These are the activations of a small neural network, seen along a few directions. Each row is one input.
In each table, some parts of the input vary, and every possible input appears once, in random order.
Descriptions start from the smaller parts, as in this example, which fits no table here: line(6) and (point or ring(11) or (values(3) and ring(8))).
Shared parts are said once, and a part with two or three values counts as separate values.

Other details of the inputs shift rows strongly along two fixed directions, in all tables alike. That doesn't count.

Rows:
x1: [ -7  -7  15  -1   8   1  10 -11  11  -3   4  -1  -4  -1  19]
x2: [ -4  -4  -7   4   4   0  -7   5  -4   2  -5   6  -7  -2 -10]
x3: [ 6  1 -8 -1  0  0 -3  4 -5  1  2 -3 -2  1 -7]
x4: [ -1  -6  14  -2  10   2   5 -10  12  -2   4  -6  -5  -1  15]
x5: [ 5  4 -6  1 -3  0 -2  4  0 -3  0 -3  2  2 -4]
x6: [ 4  3 -7 -1 -5  3 -1  3 -7  6  1  7 -4  2 -8]
x7: [ 5  4 -5  1 -4  2 -1  4 -4  2  0  4 -3  2 -7]
x8: [ -5  -2  13  -3   2   6   5 -12  13   1   3  -1  -7   2  12]
x9: [ 8  3 -6 -1 -1  1 -2  5 -3  0 -1  0 -1  1 -6]
x10: [ 5  4 -5 -3 -6  3 -2  2 -6  7  0  6 -2  1 -9]
x11: [-4 -3 -4  2  3 -3 -8  4 -3  2 -6  3 -2 -3 -9]
x12: [ -6  -2  -7   3   2  -2  -9   4  -2   1  -6   1  -3  -2 -10]
x13: [-19   4   4   8 -17 -24   7   8 -14 -17  -4 -12  58  -6  14]
x14: [  9   6  -6  -2  -5   2  -3   4  -4   4   0   4  -3   2 -11]
x15: [ 7  0 -8  1  2  1 -1  5 -7  2  2  1 -4  1 -6]
x16: [ -1  -6  12  -5   8   3   6 -11  10   1   4  -1  -7  -1  13]
x17: [ 5  2 -6  2  0  1  0  5 -3 -2  0  0 -1  2 -3]
x18: [ -6  -1  17  -1   3   4   6 -12  17  -4   3  -5  -3   2  16]
Each input here is: values(3) and (point or ring(5)).
Changing only the values(3) part turns x1 into x16. The same change can be made to x2. Which row results?
Answer: x11
Which other rows agree with x12 in the values(3) part? List them by row number.
Answer: x3, x5, x8, x13, x18
Change only the values(3) part in x3. List by row number the other rows that result.
Answer: x4, x15
Change only the values(3) part in x17. List by row number the other rows that result.
Answer: x5, x9

Rows:
x19: [-11  -6  11  -1   5  -2   0  -8   8   1  -3   2  -1  -4  10]
x20: [-8 -5 11  0  7 -1  0 -8 13 -4 -2 -4 -1 -3 10]
x21: [  4   4 -10   4  -4  -5  -5  11  -7  -4  -4  -1  10  -1  -8]
x22: [ 6  0  8 -5  2  2 10 -8  6 -4  8 -7  1  2 15]
x23: [-8 -8 12 -1  9 -3  2 -8  7  0  0 -2 -1 -4 12]
x24: [-6 -1 11  0  0  3  5 -9 10 -2  4 -4 -1  2 14]
x25: [-4 -4  8  4  8  0  2 -4 13 -9  1 -9 -2  1 13]
x26: [-1 -6 11  0  8  0  9 -7  6 -4  4 -3  0 -1 16]
x27: [ 19  -3 -12  -7  11  22  -6  -2   3  18   2  16 -51   5 -20]
x28: [-8  0 11  0 -2  4  3 -9 10  0  2 -1 -1  2 11]
x29: [ 2 -5  8  2  9 -1  3 -4 10 -7  2 -8 -1  0 12]
x30: [  3   9  -6   2 -10  -2  -3   8  -6  -1   0  -1   9   3  -9]
x31: [  0  -5   9   3  11  -1   3  -4  11  -9   3 -10  -2   0  14]
x32: [  1  10  -5   3 -13  -2  -4   7  -5   0  -2   2   8   2 -11]
x33: [-5  3 15  0 -3  3  3 -8 13  0  1  0 -1  2  8]
x34: [ -5   2  -8   3  -4  -5  -8   7  -6  -1  -8   0   9  -3 -12]
x35: [ -3   1 -11   4  -2  -6  -7   9  -6  -4  -5  -4   9  -2 -10]
x36: [-5 -7  9  1 11 -2  1 -7 11 -6  1 -9 -1 -2 11]
x37: [ 6  8 -5  1 -8 -3 -1  7 -8 -1  1 -3  9  2 -8]
x38: [ 25   3  -6 -10   8  21  -5  -5   7  17   7   9 -46   7 -17]
x39: [-9 -8  9  0  9 -3  1 -6  6 -1  0 -4 -2 -3 10]
x40: [-4  0 12 -3 -2  4  5 -9  9  1  3  0  1  1 12]
x41: [-3 -2 11 -1  3  2  6 -9  8 -1  5 -6  0  1 15]
x42: [ 0  2  9 -3 -2  4  8 -8 10 -3  5 -3  0  3 13]
x43: [  6   0  11  -6   2   2  11 -10   8  -3   8  -6   2   2  17]
x44: [  3   2  -9   2  -5  -4   0   9 -12   0  -2   4  10  -1  -6]
x45: [ 23  -3 -17  -6  13  21  -5   1   1  16   5  13 -51   6 -20]
x46: [ -2   7  -7   1 -13  -2  -3   5 -10   4  -3   4  11   0 -10]
x47: [ -9   0  -7   2  -5  -6  -8   6 -11   3  -8   6   9  -4 -12]
x48: [  6   1 -12   3  -2  -6   1  11 -15  -3   1  -1  10  -1  -7]
x49: [-3  2 16 -2 -2  3  5 -8 13 -1  3 -2  1  2 12]
x50: [ 15  -4 -11  -8  11  20  -7  -4   0  21   1  19 -50   3 -21]
x51: [-1  4 -9  7 -4 -5 -7 11 -4 -6 -6 -3  8  0 -7]
x52: [  3   1 -11   1  -1  -7  -7   9  -9  -2  -4  -3  10  -3 -11]
x53: [-6 -3  9  3  6  0  0 -5 12 -6 -3 -4 -2  0 10]
x54: [-5 -8 12 -1  8 -2  8 -9  4  0  4  1 -1 -3 15]
x55: [ -6   2  -9   4  -4  -5  -9   8  -4  -3  -7  -2   8  -2 -12]
x56: [  0   2 -10   1  -7  -6  -2   9 -17   3  -3   8  11  -3 -10]
x57: [ 10   8  -8  -5 -11  -1   3   5 -10   1   2   1  11   1  -5]
x58: [  1   0 -11   2  -3  -7   0   9 -19   1   0   3  11  -3  -9]
x59: [  6   8  -6  -3 -12  -2   2   3  -8   1   1   1  11   1  -5]
x60: [ -2  -2  13  -3   2   2   6 -10   8   0   5  -4   2   1  14]
x61: [ -6   0 -11   3  -4  -7  -7   9 -12   1  -6   2   9  -3 -12]
x62: [  8   8 -10  -2  -9  -2   3   6  -9  -2   3  -3  11   2  -4]
x63: [ -2   3  -9   5  -6  -4  -2  10 -10  -2  -3   3   9   0  -7]
x64: [-10   1  -8   4  -5  -6  -8   8  -9   2  -8   4   8  -3 -11]
x65: [-9 -7  9  1  6 -1  6 -6  4 -2  2  0 -2 -1 11]
x66: [ -6   1  -8   3  -6  -6  -3   8 -14   1  -4   6   9  -2  -9]
Changing only one part turns x56 into x65. The same change can be made to x21. Which row results?
Answer: x25
Changing only one part turns x29 into x53. The same change can be made to x38. Which row results?
Answer: x33
Describe the family of inputs behind these rows.
Answer: ring(6) and (values(3) or ring(5))
Change only the ring(5) part in x39. List by row number the other rows that result.
Answer: x31, x36, x48, x58
Start at x23 and move only the ring(6) part, one step at a time. The first step leads to x39. Which rows follow, in order?
Answer: x61, x64, x47, x19
